Look-ups in named tables: a row name and a column name give one cell, copied from the table.

Table gapa
         topar   gemo    mar    gol
ran      53821  34504  37412  36026
vuvudip  27639  37994  22917  47194
zuvigak  34692  55013  54081  37675
gedu     41116  44250  63254  52460
met      70291  57941  33284  33725
non      46704  47337  63070  44608
ravug    54821  26864  31021  36288
vifu     36860  15482  29065  49063
tigegu   55142  68604  32952  83841
kinar    66489  49270  43019  86533
rapa     45211  28035  56827  60672
buvore   26955  47924  33701  28293
dorav    53951  59427  44353  34963
duso     32999  73367  32140  24311

What is the mar of dorav in gapa? 44353
What is the mar of ravug in gapa? 31021
What is the gol of buvore in gapa? 28293
What is the gemo of buvore in gapa? 47924
What is the mar of vuvudip in gapa? 22917
What is the gol of rapa in gapa? 60672
What is the gemo of rapa in gapa? 28035
What is the mar of vifu in gapa? 29065
What is the gemo of gedu in gapa? 44250
What is the mar of buvore in gapa? 33701
What is the mar of tigegu in gapa? 32952
What is the gemo of tigegu in gapa? 68604
What is the mar of duso in gapa? 32140
What is the gemo of met in gapa? 57941
What is the gemo of zuvigak in gapa? 55013
What is the mar of kinar in gapa? 43019
What is the gol of met in gapa? 33725
What is the gol of gedu in gapa? 52460

Table gotur
cols = zazik, migik, todis, moguna, molusid, romug, bap, vumamen, zozip
kuzage: [148, 175, 175, 58, 127, 141, 138, 198, 128]
lufomop: [130, 177, 126, 68, 171, 74, 115, 157, 205]
tiliz: [136, 182, 85, 172, 202, 72, 103, 111, 237]
bevef: [134, 139, 97, 194, 193, 96, 134, 97, 221]
duribi: [122, 83, 140, 117, 159, 110, 177, 122, 182]
feruzug: [137, 116, 108, 213, 186, 116, 152, 90, 203]
vak: [167, 217, 141, 168, 152, 156, 111, 168, 144]
dotibo: [141, 172, 135, 113, 160, 113, 126, 155, 177]
vekasaf: [171, 241, 172, 99, 127, 168, 105, 213, 113]
pifi: [149, 166, 141, 143, 154, 135, 136, 150, 161]
toz: [140, 129, 106, 215, 185, 119, 146, 95, 202]
zotik: [145, 152, 109, 212, 180, 124, 134, 108, 194]

toz, romug -> 119
zotik, vumamen -> 108
zotik, zazik -> 145
pifi, molusid -> 154
duribi, moguna -> 117
pifi, romug -> 135
dotibo, zazik -> 141
duribi, bap -> 177
kuzage, zazik -> 148
pifi, moguna -> 143
toz, molusid -> 185
vak, molusid -> 152
duribi, molusid -> 159
pifi, zozip -> 161
vekasaf, romug -> 168
dotibo, todis -> 135
lufomop, zozip -> 205

kif
        punovin  sezab  pef
davike      207     85  203
bel         154    146  226
debi        174     11  216

debi, pef: 216
debi, sezab: 11
bel, pef: 226
davike, punovin: 207
bel, punovin: 154
bel, sezab: 146
debi, punovin: 174
Row with the largest punovin: davike

lato
       bufuto  diguba  feb  lomeful  nurefi  miz  pel  benu  fud
vad        12      16    5       31      13   19  -10   -81  -46
vame      -44     -29    1      -17     -37  -57  -25     6  -65
panav     -84      19  -90      -56      -5   25  -15    45  -63
durep      51      69   45      -24      -7    3   14   -67  -47
mizev     -11     -31  -71      -39     -32   60  -30    35   -5
suk       -49     -28    0      -18     -40  -57  -26     8  -67

panav, fud -> -63
panav, nurefi -> -5
vad, fud -> -46
vad, nurefi -> 13
mizev, bufuto -> -11
vad, lomeful -> 31
durep, pel -> 14
vad, bufuto -> 12
mizev, fud -> -5
panav, lomeful -> -56

Table marili
      naf  vukane  pivafa   lus   vad
mog  5.27    6.63    1.43  3.39  4.75
fiv  4.41    4.49    1.98  3.71  3.96
luf  6.67    7.34    3.69  7.82  7.23

luf, vad -> 7.23
mog, naf -> 5.27
fiv, vukane -> 4.49
mog, vad -> 4.75
luf, vukane -> 7.34
fiv, vad -> 3.96
mog, pivafa -> 1.43
luf, lus -> 7.82
fiv, naf -> 4.41
mog, lus -> 3.39
luf, naf -> 6.67
fiv, lus -> 3.71
fiv, pivafa -> 1.98
luf, pivafa -> 3.69
mog, vukane -> 6.63

Table lemum
|  | nen | nutopi | fal |
|---|---|---|---|
| rin | -819 | -3137 | 4172 |
| vug | -3210 | 8196 | -5319 |
| rifizup | 3400 | -2477 | 4143 |
| gage | 8307 | -1993 | 2752 |
| gupeni | 7987 | -1165 | 4235 |
| kitag | 383 | 215 | 5188 |
| nal | -3549 | -7793 | 2414 |
| kur | -2857 | -2653 | 5568 |
| ses | 2955 | 1121 | 1867 |

gage, fal => 2752
gage, nutopi => -1993
rifizup, fal => 4143
rin, nen => -819
gupeni, nutopi => -1165
ses, nen => 2955
vug, fal => -5319
ses, nutopi => 1121
nal, nen => -3549
vug, nutopi => 8196
rifizup, nen => 3400
kitag, fal => 5188
gage, nen => 8307
rin, fal => 4172

Table tigebis
           mup  pagefa    som  vovezu
buzef    72963   12760  33777   33290
bapo     65214   23917  45107   65355
sugaz    59726   51143  83642   53033
vavas    27956   72635  71506   51203
butinid  30142   34057   9790   52798
tis      44915   75187  47664   59080
kovu     57936   53165  22229   65802
sozinu   56479   64616  70905   47697
kulu     65609   81765  64337   47842
vef      60128   33224  21802   82915
tas      18499   19493  40250   40853

What is the vovezu of vef in tigebis? 82915
What is the mup of vef in tigebis? 60128
What is the mup of tas in tigebis? 18499
What is the pagefa of vavas in tigebis? 72635
What is the mup of buzef in tigebis? 72963
What is the som of kulu in tigebis? 64337
What is the mup of vavas in tigebis? 27956

